Each row below holds a small network's activations on one input, seen along a few directions.
In each table, some parts of the input vary, and every possible input appears once, in random order.
Descriptions start from the smaller parts, as in this example, which fits no table here: one of 2 separate values, together with either a single point or one of 11 places along a line or (one of 6 places along a line, together with one of 8 places around a ring).
Shared parts are said once, and a part with two or three values counts as separate values.
In the rows, 128 means zero.

Other details of the inputs vary at random and push rows far along two fixed directions, the same in every table; ignore that.

Rows:
row 1: [117 152 142 131 162 186 167 157 133 209 135]
row 2: [157 103 103 107 160  99  90  78 126  74 132]
row 3: [104 103  94 178 183 132 134  85  89 119  99]
row 4: [143  96 107 127 148 102 128  79 111  37  98]
row 5: [122  57  71 151 141 165 156  55 111 115 146]
row 6: [125 132 151  99 116  85 130 158 115  87 102]
row 7: [158 143 138  79 102 122  97 148 161 127 136]
row 8: [113  83  91 163 148 157 160  45  83 121 150]
row 9: [101 169 155 135 153 178 195 190 146 207 123]
row 10: [116 131 130 135 114 166 152 110 124 164 139]
row 11: [129 153 147 118 126 174 141 142 132 188 134]
row 12: [153 180 156 120 104  86 135 182 148  94 105]
row 13: [151 181 151 115 129 131 130 196 168 179 134]
row 14: [ 97 105 135 120 104 184 166 155 133 209 128]
row 15: [130 168 191  68  71  58  75 208 168  96 156]
row 16: [ 93 144 132 164 135 179 183 181 118 179  86]
row 17: [138 183 177  56 103  82 100 230 161 156 141]
row 18: [ 86 130 140 171 128 190 147 170 143 192 131]
row 19: [111  86  97 153 182 183 181 106 132 152 106]
row 20: [135 113 118 108  97 141 128 118 150 129 136]
row 21: [141 149 161 113 114  64  73 102 133  45 159]
row 22: [152 119 106 155 167  78 113  75 111  62 109]
row 23: [139  95 101 170 157 196 149  83 117 182 112]
row 24: [ 92  74 105 140 126 176 177 121 105 182 143]
row 25: [105 124 133 161 160 184 199 120 103 150  99]
row 26: [124  97  99 173 127 190 162  88 129 176 121]
row 27: [152 148 123 113 112  73  51 106 110  82 124]
row 28: [132  83  81 177 136 144 150  61 105 120 144]
row 29: [136 171 177  80  77 115 110 217 206 125 159]
row 30: [111 174 136 119  75 123 133 205 144 171 153]
row 31: [160  97 115 159 137  61  61  37 116  11 140]
row 32: [143 127 145  81 109  97  87 137 123 124 129]
row 33: [138 119 101 142 167  87  73  78  91  85 120]
row 34: [136 187 178  57 100  32  96 220 154  98 128]
row 35: [141 105  93 141 113  58  51  37  83  34 124]
Each input here is: one of 5 separate values, together with either a single point or one of 6 places along a line.
Q: The inputs of row 19 and row 34 match in every part but the choice among 5 separate values. If row 20 is changed in the same way as row 19 into row 34, which row does it become?
A: row 14
Q: Change only the choice among 5 separate values in row 8. List by row number the other rows that result.
A: row 5, row 24, row 28, row 30
Q: Which other rows agree with row 22 in the choice among 5 separate values? List them by row number.
A: row 12, row 13, row 23, row 26, row 28, row 31

Rows:
row 36: [114 113 125 140  92 145 146 123 129 131 133]
row 37: [124 171 142 166 141 155 155 161 154 172 137]
row 38: [110 106 132 132 116 146 138 139 123 155 136]
row 39: [162 124 115 113 106  89  92  95 128  64 135]
row 40: [157 118 120 102 121 103 105 101 139  80 138]
row 41: [139 138 127 153 120 156 124 120 132 169 136]
row 42: [163 179 159  79 104  89  91 176 170 134 148]
row 43: [129 137 134 142 165 149 163 154 139 123  90]
row 44: [142 110  88 162 179 145 148  59  71 143  95]
row 45: [109  56  88 153 156 152 136  75  93 129 126]
row 46: [138 124 114 143 104 149 128 109 128 123 134]
row 47: [137 175 169  66 111  93  80 178 158 127 154]
row 48: [135  70  74 153 153 165 143  65 112 121 120]
row 49: [111 132 127 126 132 129 161 148  91 156 108]
row 50: [120 118 132 116  95 134 147 142 141 132 133]
row 51: [138 117 126 112 136 159 144 115 145 132 139]
row 52: [117 159 127 121 141 135 139 151  97 173 104]
row 53: [132 163 163 100  69  80  88 178 139 109 154]
row 54: [103 152 142 129 110 167 129 173 145 203 134]
row 55: [126 192 159 123 117  72  85 170 143  97 147]
row 56: [103 131 132 160 123 133 168 134 137 112 132]
row 57: [121 109 128 128 108  95  98 102 107  90 138]
row 58: [135 113 133 126 152  61 115  99 113  18  92]
row 59: [148 134 119 122  97 109 105 110 134  91 134]
row 60: [168 120 127 106 151  86  78  66 124  72 144]
row 61: [114 103 135 111 126 159 166 128 145 142 138]
row 62: [ 90 145 148 161 129 155 169 179 137 165 141]
row 63: [109 124 121 130 138 172 133 156 137 199 128]
row 64: [145  76  78 160 172 150 119  49 105 130 122]
row 65: [112 104 115 123 111 158 167 151 146 162 128]
row 66: [139 134 124 146 124 146 121 111 135 158 132]
row 67: [137 117 147  88 123  78  90 116 124  72 153]
row 68: [133  95 127 106 132  84  91  91 110  70 142]
row 69: [106 156 146 135 106 171 126 176 142 203 139]
row 70: [104  72 113 172 200 136 149  83  83  91  87]
row 71: [147 206 162 114  89  81 116 196 171  89 149]
row 72: [106 153 152 137 173 151 145 183 135 169  93]
row 73: [111 113 135 110 112 163 171 158 155 164 135]
row 74: [161 175 149  99  94  95  93 166 159 137 144]
row 75: [116 123 126 133 132 152 116 132 126 167 133]
row 76: [135 108 116 121  93  71  99  79 119  50 134]
row 77: [155 142 134 139 178  82 102 107 120  74  93]
row 78: [111  87  89 153 150 150 185  77  74 126  93]
row 79: [112 120 132 120 147 166 129 141 136 182 135]
row 80: [134 146 112 129 132 147 169 138 108 152 101]
Q: What do these inputs look like to the network?
A: one of 5 places around a ring, together with either one of 3 separate values or one of 6 places along a line
Q: The inputs of row 77 and row 72 match in every part but the place on the ring of 5. If row 44 is changed in the same way as row 77 into row 72, which row does it become?
A: row 52
Q: The inputs of row 42 and row 79 match in every part but the place on the ring of 5. If row 37 is changed in the same way as row 42 into row 79, which row does it become?
A: row 55
Q: Start at row 38 and move only the place on the ring of 5, one step at a time. The first step leads to row 50. Which rows follow, in order?
A: row 39, row 74, row 75
Q: Which other rows agree with row 48 in the place on the ring of 5? List them by row number.
A: row 39, row 40, row 43, row 46, row 51, row 59, row 71, row 80
Q: Change only the choice among 3 separate values in row 62. List by row number the other rows that result.
A: row 49, row 70

Rows:
row 81: [115 118 131 132 139 118 158 136 109 116 107]
row 82: [111 138 142 127 152 133 156 166 115 164 103]
row 83: [120  80  91 149 142 142 129  53 107 115 153]
row 84: [124 133 134 135 110  98 133 125 113  91 119]
row 85: [112  73 110 139 143 155 121  76 116 122 126]
row 86: [156 172 138  74  66  68  89 169 162 106 154]
row 87: [135 142 114 148 127 133 132 121 120 129 114]
row 88: [145  88 105 145 141 150 115  72 123 127 143]
row 89: [135 178 170 101 118 128 161 222 175 155 120]
row 90: [ 96 146 141 155 153 185 158 179 138 210 112]
row 91: [145 170 164  62  81  76  86 166 158 100 158]
row 92: [136 128 126 123 110 144 134 138 159 160 152]
row 93: [141 115  94 151 168 110 105  63  85  92 100]
row 94: [122 114 121 132 125 167 136 121 128 162 155]
row 95: [160 156 129  92 141  39  81 125 113  47 105]
row 96: [132 124 139 111 120 164 139 143 159 170 137]
row 97: [119  67 103 138 138 141 126  55  91 114 124]
row 98: [130 124 117 128 145 130 159 134 121 114  99]
row 99: [147 147 131 146 132 111 113 114 134 106 128]
row 100: [116 103 120 140 122 165 125 129 135 160 144]
row 101: [130 144 132 132 137  89 103 119  98 111 115]
row 102: [139  75  81 148 141 153 119  54  98 119 130]
row 103: [129 154 140 146 154 164 148 157 141 187 115]
row 104: [111 120 131 132 104 181 156 162 132 206 144]
row 105: [146 149 144  97 130  44  98 123 121  30 129]
row 106: [109 124 137 123 117 197 164 155 149 204 151]
row 107: [148 176 157  61  70 102 106 196 169 139 138]
row 108: [111 106 109 178 151 147 127  91 107 121 117]
row 109: [125 151 133 144 129 125 126 124 122 123 135]
row 110: [148 191 172  89 130  89 119 211 165 134 119]
row 111: [121 134 126 153 122 123 131 120 106 129 121]
row 112: [125 103 108 157 150 115 132  59  98  63 125]
row 113: [131 113 115 117 110 161 137 125 135 160 132]
row 114: [115 143 129 147 160 154 143 130 115 161 122]
row 115: [123 118 120 122  97 115 123 122 125 135 150]
row 116: [127 109 128 116 110 119  96 114 136 110 144]
row 117: [135 136 132 103  90  75  79 136 149  89 157]
row 118: [127 132 134 153 135 157 166 137 145 141 119]
row 119: [112 147 143 125 163 149 158 166 127 162 116]
row 120: [117 139 148 120 133 107 136 172 142 105 116]
row 121: [120  78 107 138 125 145 125  73  99 129 134]
row 122: [108  95 115 155 189 137 134 104 102 117  99]
row 123: [124 122 137 126 118 198 162 157 163 207 142]
row 124: [149 148 124 120 107  79 115 120 125  62 114]
row 125: [130 137 137 131 114  77 103 127 130  56 124]
Q: The inputs of row 84 and row 118 match in every part but one. If row 104 is changed in the same way as row 84 into row 118, which row does it become?
A: row 88
Q: The inputs of row 121 and row 123 match in every part but one. If row 111 is changed in the same way as row 121 into row 123, which row does it become?
A: row 99
Q: What do these inputs look like to the network?
A: one of 5 separate values, together with either one of 4 places along a line or one of 5 places around a ring
Q: Change only the place on the line of 4 in row 106. List by row number the other rows that result.
A: row 83, row 91, row 94
